Each row below holds a small network's activations on one record, seen along a few directions.
Here are examples, each followed by its value of one field, T.
Records without T are marked none.
Other fields move the rows too, some of them a lot.
Strong random noise was added to every row along 2 fixed directions; ignore it. To show where, here is one row again and again, with new noise each time:
[ 294  226   40  -66  105  418 -210    9  480  265 -293  710 -542  199
  399  -12  629 -211  313 -745  250  640]
[-112  -36  216 -109   56   95 -134  107  156   37 -194  172 -129  119
  -92 -215  124   45   75 -315  136   77]
[ -39 -114  338  223 -113   44 -188   77   15   15  123   17  -39  -78
  -27  -91  -59  -27 -111  118   26  -99]
[ -59  -37  235  -14   14  107 -155   90  143   49 -115  173 -138   71
  -35 -165  115    4   43 -230  115   74]

[-109  -41   63 -285  104  138  143  107  -57  -33 -346   34   47  225
 -116 -206  136  303  239 -360  136   59] -> t5
[  61 -359  146   36   88  371 -113  145   29   15 -408  311   70   99
   -1 -143  -46  270   55  102  -28  225] -> t5
[-295  -96  -58 -480  291 -338   80  155   47  -61 -147 -198  107  201
 -333 -182 -179  184  -39 -360   36  -83] -> t3
[ -33 -346  388  243   -7  324 -162  177 -110  -20 -196  292   37  -85
   -1  -41  -44  147  -40  313  -76  -85] -> t12
[ 124  -71  314  343 -150  183 -154   77   -2  -52   58   82   62   -8
   36   48 -149   88 -100  592   47 -101] -> none
[-143  295 -167 -150   31 -651  229 -229 -127 -168  269 -703  221  -21
 -296   76 -304 -227 -168 -176  -35 -393] -> t9
[ -25   78 -209  -88   79  -84    4  -74  144   98  -55   90  -50   13
   34    4  167 -148   87 -413    6  243] -> t6
[ 587  280 -276  171   17   78   -3 -283  272  182  113  313 -424  188
  411  337  470 -251  162 -268    1  401] -> t11
[  72  -26  183  196  -99  -52 -170   -4  -96    7  470 -161  -59 -164
   81  109  -84   37 -140  251   22 -101] -> t10
[-381 -257  107 -226  161 -286  130  113 -226 -159 -157 -492  535   16
 -586 -230 -438  286  -56  188 -137 -397] -> t8
[ -27   46 -129 -336  118 -233   36  -70   67 -144  -30  -98 -111  179
  -24  -76  135 -164   34 -435  103  109] -> t4
[ 189  194  -20   82    3 -134  198  -41   53   48  183 -198  -22   33
  136  316   31 -303  -90 -104 -107   63] -> t3
[-104  -14  -39 -123   69 -409  190 -197  -41  -53   81 -508  107  144
 -289   15 -170  151 -140  116   15 -349] -> t1
[-261   87  -80 -216  115 -278   18   68    5  -38  -62 -228    9  -42
 -181  -90 -146   76  -74  -87   10 -322] -> t1
[ 178  -41 -105 -183  119  205   69   23  133   37 -310  235 -151  203
  128  -99  275 -113   62 -290   24  317] -> t6
[-260   63 -125 -320  204  100  -26  104  264  -75 -449  362 -165  101
  -72 -181  250   81  150 -442  130  193] -> t7
[ -20  -74 -150 -350  242   60  -51   47  238   54 -364  202   39  180
 -110 -170   82  100  199 -336   74  195] -> t8
[-131 -164  192  -44 -118  -61   20   56 -209 -133  142 -165  113   19
 -144 -145 -141  162 -155  263   10 -309] -> t2
[  56  -93  -72  -54   57  135 -104  -24  241   77 -134  395 -138   59
  119  -31  188  -79   50 -299   46  300] -> t2
[ 118   64  -34   31  -97 -167  -10 -145   11  -82  312 -313 -140  -77
  -11  116 -132 -298 -231  136  -97  -76] -> t10
[-467 -110  -66 -478  258 -169   28   76   29 -217 -334   15  112  193
 -327 -325 -113  276   67 -325  157 -242] -> t9
[ 116  478 -121 -261   97 -164  238 -172  282   27 -219 -129 -138  307
  -94   17  253 -295  148 -681  160  250] -> none
[  52 -177  135   10  111  334 -155  214  -64   30 -309  423  -68  245
   20  -88  198  310  184  -59   39   95] -> t11
[ 149  141  -51   52   33 -249  105 -294   56  -44  236 -249  -46   55
  -26  126   31  -44 -108  129  -18  -28] -> t7
[ 185   -3   82  235    6  319 -123  103  129   13 -180  397 -130 -126
  244  184  160  -25   50  224   -3  153] -> t12
[-532 -405  205 -390  253 -102  -19  185 -202 -320 -495 -235  456  259
 -610 -337 -389  440  -52   93   -8 -295] -> t4

Which value of T does each new row have?
[  92 -280  239  434 -174  438 -261  103  -53  160   21  376  -58 -180
  224   53   20    7  -95  370  -69   96] -> t6
[  31  -53   38 -134  167  156  -73   14  119   -2 -212   80  -83  104
 -107   -6  -27   40   -8  -90   -8  183] -> t10
[ -68 -137   47 -187  264   70   -7   61   45  -84 -429  151   83  176
 -143  -98  -43  160   35 -173   96   96] -> t9
[-175   84  -90 -665  268   18  190   85  108 -165 -543  127 -106  363
 -242 -322  225  165  184 -438  208   77] -> t7
[  94 -439  435  487 -135  320 -228  175 -243    7  209  100  259 -181
  108   20 -168  258 -117  791  -97 -230] -> t8
[ 222 -101  125  245   35   86 -112  -12    0  -10    4  141   15  -78
   99  151  -65  -71  -96  264  -81   72] -> t12
[ 223   54   69  299  -59  360 -174  -26   19  223   73  352 -174  -56
  382  145  193   61  154    4   63  328] -> t5
[-241  -24  -79 -440  225 -243  120 -158   33 -195 -233 -278  127  363
 -329 -112   -2  231   96 -232   95  -98] -> t4
[-227 -230  117 -193  201  -84   28  125  -72  -42 -384 -124  196  157
 -357 -177 -249  256  -99   45   12 -201] -> t1
[   0   85  -45 -343  258  222  -11   95  198   -9 -487  424 -145  273
   -7 -144  253  208  247 -256  174  293] -> t7
[ 200  116  -59  261  -24  -39  -64  -74  180  178  287  158 -168 -140
  349  375  145 -370  -59 -155  -56  263] -> t3
[-179  -10   27  -45  -35   -1  171   97  -95 -138 -180 -256  176  -38
 -177  -99 -132  136   12   72  -78 -237] -> t5
[-387  -41    9 -219  128 -399   96   86 -135  -56   19 -460  316   19
 -449   26 -413  106 -149   24  -61 -273] -> t3
